Small tables with named rows and columns. After each table, cells are looked up by row and column.

Table Sudul
columns: Kofo, Kegi, Dap, Ven, Mivimo, Bok
Sizo: [0.831, 0.864, 0.408, 0.933, 0.884, 0.453]
Gezamo: [0.398, 0.651, 0.684, 0.798, 0.379, 0.764]
Pab: [0.454, 0.620, 0.636, 0.314, 0.328, 0.656]
Kedata: [0.225, 0.720, 0.813, 0.818, 0.557, 0.516]
Zef: [0.762, 0.288, 0.619, 0.543, 0.581, 0.864]
Risavat: [0.357, 0.734, 0.612, 0.283, 0.660, 0.796]
Tez: [0.713, 0.820, 0.414, 0.417, 0.905, 0.256]
Sav: [0.834, 0.247, 0.355, 0.536, 0.398, 0.572]
Fid: [0.669, 0.197, 0.628, 0.399, 0.569, 0.690]
Palug: [0.826, 0.307, 0.480, 0.518, 0.576, 0.721]
Fuvok: [0.257, 0.579, 0.761, 0.476, 0.708, 0.821]

What is the Bok of Zef in Sudul?
0.864
What is the Mivimo of Palug in Sudul?
0.576
What is the Dap of Kedata in Sudul?
0.813
What is the Dap of Fuvok in Sudul?
0.761
What is the Kegi of Gezamo in Sudul?
0.651
What is the Ven of Palug in Sudul?
0.518
What is the Ven of Pab in Sudul?
0.314
What is the Kegi of Palug in Sudul?
0.307
What is the Mivimo of Sizo in Sudul?
0.884
What is the Dap of Sav in Sudul?
0.355
What is the Kegi of Sizo in Sudul?
0.864
What is the Bok of Tez in Sudul?
0.256
What is the Mivimo of Gezamo in Sudul?
0.379
What is the Dap of Sizo in Sudul?
0.408
What is the Dap of Fid in Sudul?
0.628
What is the Kofo of Tez in Sudul?
0.713
What is the Kofo of Pab in Sudul?
0.454
What is the Ven of Fuvok in Sudul?
0.476

Zab.tsv
	Vizezu	Zonu	Fos	Vipafa
Minodov	0.200	0.816	0.280	0.447
Vepo	0.170	0.390	0.806	0.524
Nol	0.676	0.205	0.473	0.781
Lideb	0.637	0.091	0.646	0.494
Ger	0.788	0.620	0.093	0.534
Zega	0.799	0.526	0.380	0.141
Mumupat	0.170	0.490	0.694	0.775
Vavav	0.181	0.544	0.711	0.755
Faf	0.822	0.539	0.362	0.151
Rad	0.808	0.515	0.337	0.155
Gefol	0.762	0.599	0.124	0.515
Nebele	0.155	0.381	0.807	0.527

Faf, Vizezu => 0.822
Minodov, Fos => 0.280
Vavav, Vizezu => 0.181
Lideb, Zonu => 0.091
Mumupat, Zonu => 0.490
Vepo, Fos => 0.806
Lideb, Fos => 0.646
Gefol, Vizezu => 0.762
Lideb, Vipafa => 0.494
Nebele, Zonu => 0.381
Nol, Fos => 0.473

Beloda:
|  | Kalez | Vobisu | Zagidez | Vil |
|---|---|---|---|---|
| Nobavi | 193 | 168 | 104 | 108 |
| Guk | 120 | 116 | 59 | 190 |
| Kotun | 191 | 86 | 137 | 168 |
| Keliru | 47 | 114 | 124 | 98 |
| Val | 135 | 169 | 101 | 134 |
| Popo | 83 | 67 | 124 | 144 |
| Dusutil | 228 | 159 | 107 | 151 |
| Lovobel | 131 | 114 | 126 | 169 |
| Sirur | 94 | 128 | 83 | 149 |
| Guvodib | 101 | 62 | 172 | 122 |
| Dos | 79 | 137 | 136 | 115 |

Kotun, Zagidez: 137
Guk, Vobisu: 116
Nobavi, Vil: 108
Guvodib, Zagidez: 172
Keliru, Kalez: 47
Guvodib, Kalez: 101
Guvodib, Vobisu: 62
Dusutil, Kalez: 228
Dos, Vil: 115
Dusutil, Vil: 151
Val, Kalez: 135
Dusutil, Vobisu: 159
Nobavi, Vobisu: 168
Dusutil, Zagidez: 107
Popo, Kalez: 83
Val, Zagidez: 101
Keliru, Vil: 98
Sirur, Vobisu: 128
Guk, Zagidez: 59

